A small network was trained on made-up records. Each row is its average activation on records with the value named, seen along a few directions.
Related values have similar rows: they may be neighbours, one step apart, or belong to one group.
In the rows, 500 means zero.
Strong random noise was added to every row along 16 fixed directions; ignore it. To show where, here is one row again and again, with new noise each time:
[407 431 377 505 345 553 446 531 488 620 430 472 523 710 359 481 534 344
 484 139 544 494 625 669 532 797 578 401]
[225 392 414 573 368 405 471 519 317 487 586 535 530 602 322 547 522 439
 441 309 483 582 543 468 296 431 493 510]
[333 318 397 573 540 454 494 647 477 505 689 490 324 424 485 564 500 511
 555 480 659 531 564 451 558 444 501 628]
[527 375 520 779 518 722 438 462 464 491 499 380 407 517 721 620 688 602
 516 425 737 829 559 598 343 316 469 387]
[660 504 512 687 590 391 441 442 542 475 594 454 524 601 729 613 667 756
 627 472 379 582 547 576 630 457 613 599]
[471 407 396 509 549 570 384 535 385 473 675 535 394 213 428 544 519 491
 272 607 703 358 388 335 354 323 459 500]
[633 243 653 595 409 478 527 611 600 662 365 595 362 535 655 438 496 332
 458 602 476 732 417 489 765 894 365 602]
[686 592 456 290 517 514 498 424 500 509 386 386 674 586 651 583 527 485
 597 578 509 607 425 501 485 413 468 424]
[149 397 576 541 411 343 555 510 500 488 618 565 334 725 851 490 378 498
 503 552 531 501 603 392 595 375 681 593]
[592 384 425 508 627 617 428 400 568 563 584 459 457 448 664 537 683 625
 521 446 588 422 507 682 617 633 599 440]
[551 564 456 373 382 423 515 466 399 498 349 372 786 705 408 542 542 503
 494 396 445 568 427 491 284 558 491 410]
[414 377 548 429 481 512 601 562 553 557 563 546 314 365 426 422 415 416
 506 609 530 474 464 510 485 713 497 577]
[538 444 367 439 493 579 410 475 465 491 531 404 508 524 559 479 553 496
 477 599 577 422 420 383 388 495 469 411]
[446 311 345 410 488 483 490 621 415 550 518 425 464 624 518 530 548 483
 401 425 753 450 518 383 458 421 438 451]
[678 506 434 542 544 573 686 599 512 501 581 550 286 443 467 387 395 428
 487 615 511 532 557 372 336 564 424 526]
[337 761 491 574 486 572 283 680 564 350 724 439 515 318 446 604 400 545
 819 581 598 685 573 548 499 322 616 588]
[432 551 473 410 620 372 480 553 440 420 627 634 730 262 487 623 468 452
 691 628 372 770 410 505 632 416 398 665]
[429 487 551 566 574 471 744 721 603 421 241 314 509 474 545 411 357 508
 548 542 636 472 540 319 602 576 411 577]


NAGE, 10 values:
kar: [355 204 537 569 442 344 570 492 426 652 550 550 358 564 197 566 601 475
 416 290 460 490 535 640 518 632 489 619]
vupub: [567 561 602 475 578 719 391 465 466 536 411 737 587 339 591 551 498 338
 270 451 718 646 501 605 647 212 346 331]
tabob: [457 427 648 626 461 637 286 466 519 485 560 430 385 332 673 546 566 621
 448 723 643 545 351 460 438 396 541 496]
maso: [577 584 526 802 371 558 279 661 500 473 594 557 396 631 486 494 514 566
 416 417 618 536 602 438 501 346 519 461]
kidor: [463 535 351 441 567 512 562 573 360 431 643 581 588 618 396 452 473 478
 422 476 578 459 549 362 331 287 406 423]
tamis: [853 411 442 429 513 516 500 637 472 589 511 465 301 539 314 524 560 563
 378 486 702 479 514 428 372 344 316 466]
vud: [649 581 457 641 365 502 447 505 517 499 595 416 599 693 496 511 484 580
 513 515 470 498 466 481 321 730 698 462]
kekit: [653 386 456 516 489 726 393 576 546 637 460 636 376 547 538 415 561 376
 367 445 687 520 587 571 643 597 353 346]
tus: [476 376 455 637 477 487 562 567 551 533 438 373 528 487 559 515 486 498
 501 471 569 498 467 489 587 793 549 544]
gaz: [655 387 579 400 410 517 516 574 527 623 412 498 267 551 536 493 469 389
 320 506 731 510 484 419 544 411 420 475]
The values of NAGE form a 2 by 5 grid.
Q: Fewest steps between gaz and vupub?
A: 3
A value of NAGE combines one of 2 hidden first parts with one of 5 second parts; all combinations occur once.
Q: tabob and tus share the first part; tabob and gaz share the second. Which value has the first part of gaz and the second part of tus?
A: tamis
Q: vupub and kidor share the first part; vupub and vud share the second. Which value has the first part of vud and the second part of kidor?
A: kar

TOZEV, 9 values:
vite: [533 461 570 400 562 388 568 598 519 510 624 732 470 504 383 392 517 605
 554 568 366 531 531 549 523 560 369 563]
vebeg: [519 451 471 244 521 357 513 612 459 638 657 745 430 672 535 524 483 463
 377 450 576 443 614 536 663 394 537 535]
gamov: [586 448 606 332 383 502 242 559 433 618 600 609 341 437 245 584 620 499
 361 438 587 489 450 645 409 364 462 468]
fafi: [539 722 383 840 460 832 420 533 503 349 577 492 446 437 588 350 425 477
 450 505 584 518 599 369 217 499 553 296]
zon: [770 545 539 500 543 512 659 689 463 517 487 658 550 669 497 376 499 616
 281 438 635 472 598 452 362 504 421 391]
fetur: [461 360 541  46 605 306 655 468 361 604 734 635 545 461 510 647 561 635
 422 523 660 518 429 676 367 379 621 579]
vef: [546 422 422 537 513 418 700 574 462 520 375 495 355 660 380 393 403 375
 370 430 504 342 599 281 488 412 353 507]
tafo: [572 605 621 660 591 630 747 624 676 448 324 441 401 516 473 367 407 455
 731 495 461 740 661 557 596 624 368 532]
ruzil: [429 316 441 535 524 510 479 388 445 513 546 496 333 637 546 472 665 556
 630 482 401 598 584 532 433 359 375 440]
The values of TOZEV form a line.
Q: Name the neighbours of fetur, in listed order.
A: gamov
Q: Name the neighbours of zon, in listed order.
A: vite, vef
Q: Name the neighbours of vebeg, in listed order.
A: tafo
